These are the activations of a small neural network, seen along a few directions. Each row is one input.
Each table varies a few parts of the input and shows all the possible inputs, shuffled.
Descriptions start from the smaller parts, as in this example, which fits no table here: values(3) and (point or ring(9) or (ring(5) and line(6))).
Shared parts are said once, and a part with two or three values counts as separate values.

Other details of the inputs shift rows strongly along three fixed directions, in all tables alike. That doesn't count.

Table:
r1: [ 0.29 -2.62  1.67 -0.78  0.37  1.18 -2.47 -2.77  1.14 -2.14  2.42 -2.96]
r2: [-4.21 -4.25 -2.38  3.85  3.09 -3.76  1.15 -4.31 -4.06 -3.24  7.54 -1.29]
r3: [ 0.70 -0.10  0.36  0.97  0.06  0.44 -0.93  0.98 -1.46 -0.55 -0.03 -0.05]
r4: [ 3.60 -0.22  2.77  0.22 -0.89  2.03 -3.38  2.01 -0.46 -2.04 -2.09 -2.86]
r5: [ 1.95  3.22 -1.26  2.41  1.78 -2.35  1.54  2.06 -2.40 -3.69 -2.29  4.19]
r6: [ 1.18 -1.97  2.37 -2.04 -1.95  4.89 -2.19 -2.51  3.41  2.86 -1.10 -3.21]
r7: [ 0.81 -2.65 -0.15  3.05  0.35 -0.12 -1.63 -0.22 -2.69 -2.76  1.64 -4.83]
r8: [-7.85  1.77 -5.85  0.37  3.50 -6.47  7.10 -3.64 -0.92  2.41  5.16  9.58]
r9: [-0.09 -1.38 -1.04  0.93  0.30 -2.00 -1.70  1.31 -1.86 -2.87  1.88 -4.21]
r10: [ 2.29  5.18 -1.54  1.45 -0.31 -0.83 -0.35  7.18 -2.24  0.61 -5.42  2.45]
r11: [ 0.31 -1.05  1.44 -0.09  0.34  1.09 -1.00 -1.92  0.37 -0.86  0.62 -0.18]
r12: [-1.09  1.53  0.01 -1.26  1.55  0.16  1.19 -2.35  1.83  0.76 -0.22  5.10]
r13: [ 5.17  4.80  2.12 -0.79 -1.88  3.41 -0.72  4.51  1.34  1.93 -8.19  2.73]
r14: [ 0.31  0.01  0.01  1.52  0.14  0.30 -0.96  1.50 -1.63  0.51 -0.16 -0.50]
r15: [-2.99  0.70 -1.28 -2.76 -0.93  2.25  1.99 -3.25  4.80  7.24 -0.49  2.35]
r16: [ 1.04  2.53 -0.45  0.40 -0.27 -4.06  2.99  4.91 -2.87 -2.90 -1.43  2.83]
r17: [-1.62 -4.11  1.67 -3.11 -2.11  0.34  1.44 -3.62  3.04  0.66  3.74 -3.97]
r18: [-2.52 -0.68  0.58 -6.16 -2.61  4.67  0.41 -4.74  8.47  8.87 -0.88 -0.21]
r19: [ 1.92 -2.99  2.43 -0.96 -2.23 -0.71 -1.71  2.20 -0.95 -3.62  1.64 -6.63]
r20: [ 0.03  4.19 -1.88  0.41  0.64 -0.30  1.10  3.08 -0.30  2.37 -3.69  4.13]
r21: [ 0.75 -1.88  0.40  2.37  1.06 -0.14 -1.86 -0.41 -2.56 -3.55  1.35 -2.44]
Description of these inputs: values(3) and (point or line(6)).
Changing only the values(3) part turns r5 into r12. The same change can be made to r15. Which row results? -> r20
Which other rows does r6 become when the values(3) part takes its other values? List them by row number. -> r3, r21
Which other rows does r4 become when the values(3) part takes its other values? List them by row number. -> r11, r13

Table:
r22: [-3.85 -2.32 -0.83 -0.75  0.83 -0.64  1.24 -3.90  0.90  1.87  3.94  0.53]
r23: [ 3.90  0.79  2.59 -1.37 -2.84  3.14 -2.19  4.00  1.17  1.21 -4.35 -3.70]
r24: [ 2.59  7.40 -1.21  0.19  0.25  0.95  0.64  5.36  0.32  3.28 -7.84  7.19]
r25: [ 0.91 -0.47 -0.29  3.00  1.83 -2.73 -0.05  0.85 -3.87 -5.32  1.48 -0.08]
r26: [-2.75 -0.01 -2.78  3.30  2.37 -3.56  2.22 -1.24 -3.48 -1.39  3.51  3.47]
r27: [ 2.19 -2.11  3.34 -2.33 -1.65  5.01 -3.64 -2.13  3.38  0.90 -1.55 -4.19]
r28: [ 2.41 -0.19  0.30  1.02 -0.34 -0.95 -1.22  2.83 -1.75 -3.64 -0.98 -3.98]
r29: [ 1.25 -2.30 -0.07  1.60  0.11 -1.32 -1.83  1.03 -2.30 -4.56  1.68 -6.24]
r30: [-2.96  0.01 -1.78 -1.14  0.28 -4.08  3.24 -0.22 -0.50 -0.53  3.20  2.54]
r31: [-2.49 -0.76 -0.27 -0.92  1.00  1.17  0.89 -4.61  1.78  2.22  1.75  3.34]
r32: [ 1.82  2.65 -1.58  2.90  1.62 -1.21 -0.23  2.13 -2.88 -2.73 -2.41  2.36]
r33: [ 0.78 -0.11 -1.23  3.26  2.10 -3.15  0.10  0.85 -3.77 -5.36  1.43 -0.38]
r34: [-3.11 -0.43 -1.44 -0.63  0.91 -1.93  2.77 -3.13  0.87  0.84  2.76  2.69]
r35: [ 3.03 -0.57  2.83 -2.57 -1.98  5.52 -3.85 -0.88  4.19  1.91 -3.62 -4.02]
r36: [ 1.75  1.79 -0.39  2.77  0.81 -2.14  0.91  3.04 -3.41 -2.87 -1.09  2.13]
r37: [ 2.32  1.64  1.30 -0.13 -0.20  2.39 -2.51  1.77  0.34  0.54 -3.35  0.23]
r38: [-2.68  3.59 -2.14 -0.55  1.80 -0.57  3.26 -1.83  1.89  4.05 -0.82  8.63]
r39: [ 2.58  2.55  1.23 -2.58 -3.10  0.76 -0.09  5.13  1.56  1.83 -4.18 -0.44]
r40: [-0.05  1.39  0.04 -1.79 -0.60  2.51 -0.79 -0.21  2.85  3.93 -2.34  0.78]
r41: [-1.01 -2.64  1.49 -0.79 -0.17  2.42 -1.38 -3.97  2.17  1.54  2.31 -1.44]
r42: [ 1.50  2.32 -1.54  0.09 -0.44 -3.37  0.67  4.87 -1.91 -2.92 -1.48 -0.49]
r43: [-2.30 -1.09 -0.01 -1.71 -0.95 -0.25  2.47 -1.89  1.71  2.81  2.03  0.96]
r44: [ 0.25 -0.76 -0.97  2.47  0.34 -2.64  0.46  2.32 -3.64 -3.08  1.37 -2.19]
r45: [ 2.26  5.49  0.51 -0.17  0.34  1.56  0.30  3.49  0.62  2.18 -6.07  6.78]
r46: [ 0.86  1.74 -1.25  3.08  0.89 -4.01  2.24  3.51 -4.48 -3.73 -0.23  2.31]
r47: [-2.35 -3.70  1.51 -2.80 -0.92  1.23  0.20 -4.30  3.03  1.59  3.51 -2.66]
r48: [ 0.92 -2.39 -0.41  2.06  0.66 -0.93 -2.65  0.65 -2.47 -4.23  1.65 -6.17]
r49: [ 1.07 -2.48 -0.30  1.70  0.23 -1.17 -2.22  1.08 -2.34 -4.39  1.64 -6.67]
r50: [-0.01 -1.39  1.48 -2.06 -1.26  2.24 -1.22 -0.56  2.18  1.83 -0.26 -2.75]
r51: [-0.82 -2.55 -0.10  1.20  0.13 -0.11 -1.07 -1.33 -1.19 -0.77  2.69 -2.98]
r52: [-1.64  1.04 -0.52 -0.75 -0.11  0.69  2.43 -2.07  1.59  3.60 -0.24  4.75]
r53: [-3.65 -2.16 -1.14  0.15  1.32 -1.02  0.97 -3.91  0.00  0.96  4.22  0.97]
r54: [-2.47  0.88 -1.13 -0.84 -0.36 -0.10  2.45 -0.79  1.17  4.39  0.28  3.49]
r55: [-1.72 -0.87 -0.24 -0.23  0.29  1.10  0.87 -3.54  1.22  2.34  1.51  2.24]
r56: [ 4.00 -0.23  3.89 -2.17 -2.30  4.03 -3.42  1.75  2.26  0.00 -3.84 -3.98]
r57: [-2.53 -3.73  1.14 -2.52 -0.86  1.18  0.03 -4.16  2.77  1.72  3.74 -3.02]
What do these inputs look like to the network? -> values(3) and (point or ring(11))
Changing only the values(3) part turns r30 into r39. The same change can be made to r27. Which row results? -> r52
Which other rows does r46 become when the ring(11) part takes its other values? List them by row number. -> r23, r26, r36, r41, r43, r44, r51, r52, r54, r55
Start at r35 and move only the ring(11) part, one step at a time. The first step leads to r32. Which rows follow, in order? -> r38, r24, r40, r48, r49, r29, r28, r34, r33
